These are the activations of a small neural network, seen along a few directions. Each row is one input.
In each table, some parts of the input vary, and every possible input appears once, in random order.
Descriptions start from the smaller parts, as in this example, which fits no table here: line(4) and (point or line(9) or (values(2) and ring(8))).
Shared parts are said once, and a part with two or three values counts as separate values.
In the rows, zero is written as 128.

Other details of the inputs vary at random and push rows far along two fixed directions, the same in every table; ignore that.
These rows show it; all are for the same input, with only those details redrawn:
[120 139 109 134 134 148 178 116 137 154 144 104 102]
[125 137 103 136 125 153 173 127 131 155 137 102  92]
[144 129  83 144  95 171 157 164 112 159 111  94  57]
[113 142 125 120 141 134 159 102 140 140 150 126 139]
[111 143 149  88 133 111  91  95 133 106 144 178 210]
[140 131 115 101  85 140  67 155 103 114 104 164 151]
[135 133 121  99  94 136  71 144 108 113 111 166 161]
[102 146 141 110 156 120 155  80 150 131 163 140 171]

Table:
row 1: [129 147 145 119 170 153 196 145 149 152 161 101 113]
row 2: [111 136 135 140 182 134 235  99 176 146 166  77 121]
row 3: [113 158 108 158 145 130 166 126 152 125 126  79 101]
row 4: [161 118  97 123  90 138  73 197 125 124  96 148 113]
row 5: [150  95 103 147  85 110  66 146 103 132  91 147 115]
row 6: [120 162 116 155 161 128 161 147 162 131 135  86  96]
row 7: [129 151 114 132 145 140 174 133 148 159 151 114  93]
row 8: [113 121 132 157 144 136 205  86 134 156 150  87  71]
row 9: [130 131 119 122 123 108  89 131 159 133 128 162 157]
row 10: [120 107 155 113 145  76  81  92 128  99 138 173 202]
row 11: [152 133 112 109  97 149  79 185 111 131 110 155 120]
row 12: [114 112 129 156 124 136 164  89 129 160 136 104  84]
row 13: [157 108 120 145 117 161 159 178  83 152 111  85  56]
row 14: [105 132 150 157 151 110 140  99 141 103 127  97 124]
row 15: [122 137 136 153 116 145 122 139  99 115 105  93  82]
row 16: [107 142 147 128 202 113 209  95 191 141 183 112 150]
row 17: [138 100 115 153 101 127 129 130 124 127 107 114  85]
row 18: [159 123 135  99 111 135  72 199 127 103 104 158 157]
row 19: [145 105 104 154 113 112 127 137 114 136 112 118  91]
row 20: [123 120 160 111 152 111 122 107 107 118 144 148 164]
row 21: [ 96 137 129 138 179 108 205  64 184 142 174 107 150]
row 22: [140 128 108 112  90 115  70 143 128 105 101 165 159]
row 23: [148 136 104 118  87 143  71 171 118 145 106 159 116]
row 24: [123  97 114 169 116 126 155 102 142 152 122 100  79]
row 25: [140 103 154 117 139 106 104 138 114 105 122 141 163]
row 26: [141 167  98 152 123 167 142 192 118 145 110  80  48]
row 27: [127 131 136 145 133  97  83 133 110  94 107 126 142]
row 28: [145 129 104 112  82 150  83 164 101 124 101 148 125]
row 29: [136 141  98 129 101 148 138 141 119 143 117 122  97]
row 30: [120 103 188 100 144 101  92 104 133  81 131 161 205]
row 31: [130 142 125 154 129 131 120 145  89 124 111  97  88]
row 32: [126 140 137  97 125 137 112 131 121 114 128 152 167]
row 33: [122 118 118 158 136 123 163  96 119 169 142 108  89]
row 34: [143 135 142  87 105 147  82 164 104 104 109 158 169]
row 35: [ 86 154 156 103 162  95 133  41 166 130 172 168 215]
row 36: [131 123 140 119 125 104  98 110 101 121 130 157 149]
row 37: [119 119 141 134 153 113 152  94 116 141 152 125 130]
row 38: [100 176 157  99 145 109  81 102 130  85 133 157 206]
row 39: [132 104 125 152 153 119 174 123 128 140 136  97  99]
row 40: [125 110 164 109 124 131 105 118 106 106 124 148 152]
row 41: [102 135 124 131 146 100 143  70 175 137 151 140 171]
row 42: [161 126  72 155  98 152 145 194 137 157 104  99  43]
row 43: [ 89 122 190 105 171  94 134  41 144 108 173 160 205]
row 44: [146  87 121 136  83 129  74 153 106 109  90 140 114]
row 45: [133  95 148 123 116 121  97 131 120  99 110 142 145]
row 46: [156 135 121 102 105 156  86 196 108 124 108 152 123]
row 47: [141 121 102 133 113 146 141 158 133 129 111 112 107]
row 48: [118 115 174 120 152 138 164 107 122 123 145 112 133]
What do these inputs look like to the network? -> values(2) and line(4) and (point or line(5))
Changing only the line(4) part turns row 15 into row 38. The same change can be made to row 48. Which row results? -> row 34
Changing only the line(4) part turns row 17 into row 42. The same change can be made to row 14. Which row results? -> row 6
Which other rows does row 44 become when the line(4) part takes its other values? List them by row number. -> row 4, row 10, row 21
Which other rows does row 9 become when the line(4) part takes its other values? List them by row number. -> row 5, row 24, row 41
Which other rows does row 48 become when the values(2) part takes its other values? List them by row number. -> row 30
Which other rows does row 23 become when the line(5) part takes its other values? List them by row number. -> row 1, row 7, row 11, row 46

Table:
row 49: [133 111 102 151  94 142 126 134 120 137 111 109  84]
row 50: [ 92 165 160  96 161 113 137  68 172 119 170 166 195]
row 51: [126 126 137 115 118 106  60 128 128  95 112 159 179]
row 52: [ 89 131 174 123 167  95 148  45 156 111 167 139 178]
row 53: [151 132 139  92 115 126  69 183 133  97 114 168 173]
row 54: [151 111 122 116  92 172 115 176  77 133 108 124  83]
row 55: [111 169 140 107 153 127 126 119 162 122 144 146 163]
row 56: [ 98 139 185  99 189 122 163  77 136 125 181 142 190]
row 57: [155 103 129 122  99 112  65 163  91  99  93 157 140]
row 58: [125 171 135 103 132 125  86 150 145 104 126 162 167]
row 59: [118 160 120 114 156 122 161 119 145 118 148 121 162]
row 60: [109 121 173 121 157  99 125  73 132 113 148 148 179]
row 61: [153 127  85 134  81 148  99 166 104 165 107 137  88]
row 62: [149 140  75 137 106 167 163 178 116 147 104  86  72]
row 63: [126 143  93 140 134 159 204 129 136 161 138  83  92]
row 64: [112 113 154 136 175  99 177  75 145 133 157 119 147]
row 65: [138 120 115 120 107 102  55 149 126  97 105 170 164]
row 66: [114 134 160 105 168 123 166 102 173 136 168 139 177]
row 67: [136 108 130 128  83 130  78 141  90 112  95 137 119]
row 68: [143 126 128 122 129 164 140 174  97 136 121 106  91]
row 69: [136 130 127 121 108 108  52 150 119  89 104 156 165]
row 70: [122 120 157 115 113 110  64 120 105 100 110 158 178]
row 71: [159 106 103 156  92 153 119 181  90 136  82  94  48]
row 72: [129 119 120 138 109 129 100 131 125 125 114 130 131]
row 73: [140 102 122 146 100 140 132 131 100 135 108 112  77]
row 74: [134 119 116 135 132 159 203 138 155 164 147  92  76]
row 75: [ 99 168 149 113 165 127 156  90 172 136 164 142 168]
row 76: [116 131 135 152 152 126 162 113 143 131 134  91 101]
row 77: [111 138 128 171 169 125 212 110 142 146 148  58  73]
row 78: [147  93 118 148 106 137 136 140 102 145 108 116  89]
row 79: [146 143  89 141 113 132 125 160 121 156 124 122  88]
row 80: [134 141 124 100 116 106  62 129 123 127 126 181 177]
row 81: [139 122 138 136 126 116 106 142 108 107 112 128 122]
row 82: [ 97 147 174 123 180  85 128  76 157  93 159 139 191]
row 83: [111 111  98 167 144 131 215  84 161 170 154  87  69]
row 84: [110 128 129 171 157 140 211  96 149 158 149  66  71]
row 85: [128 123 137 134 121 121 102 138 110 114 107 119 127]
row 86: [150 131 114 139 127 171 158 193  94 141 119  86  57]
row 87: [162 120 108 118  99 161 113 204 127 134 100 121  96]
row 88: [106 119 114 158 158 119 194  82 166 161 157 103 110]
row 89: [137 133 115  87  86 134  75 139 105 102 108 171 178]
row 90: [142 126  89 135  92 142 128 136 115 168 125 131  82]
row 91: [139 111 118 110  97 105  36 147 121  98  96 181 174]
row 92: [109 103 154 134 158 103 180  57 139 137 161 128 142]
Changing only one part turns row 52 into row 84. The same change can be made to row 54. Which row results? -> row 56
Changing only one part turns row 60 into row 71. The same change can be made to row 61. Which row results? -> row 80
What do these inputs look like to the network? -> line(4) and (values(5) or line(6))
Which other rows does row 87 become when the line(4) part takes its other values? List them by row number. -> row 53, row 66, row 74
Which other rows does row 85 become when the line(4) part takes its other values? List them by row number. -> row 67, row 70, row 77
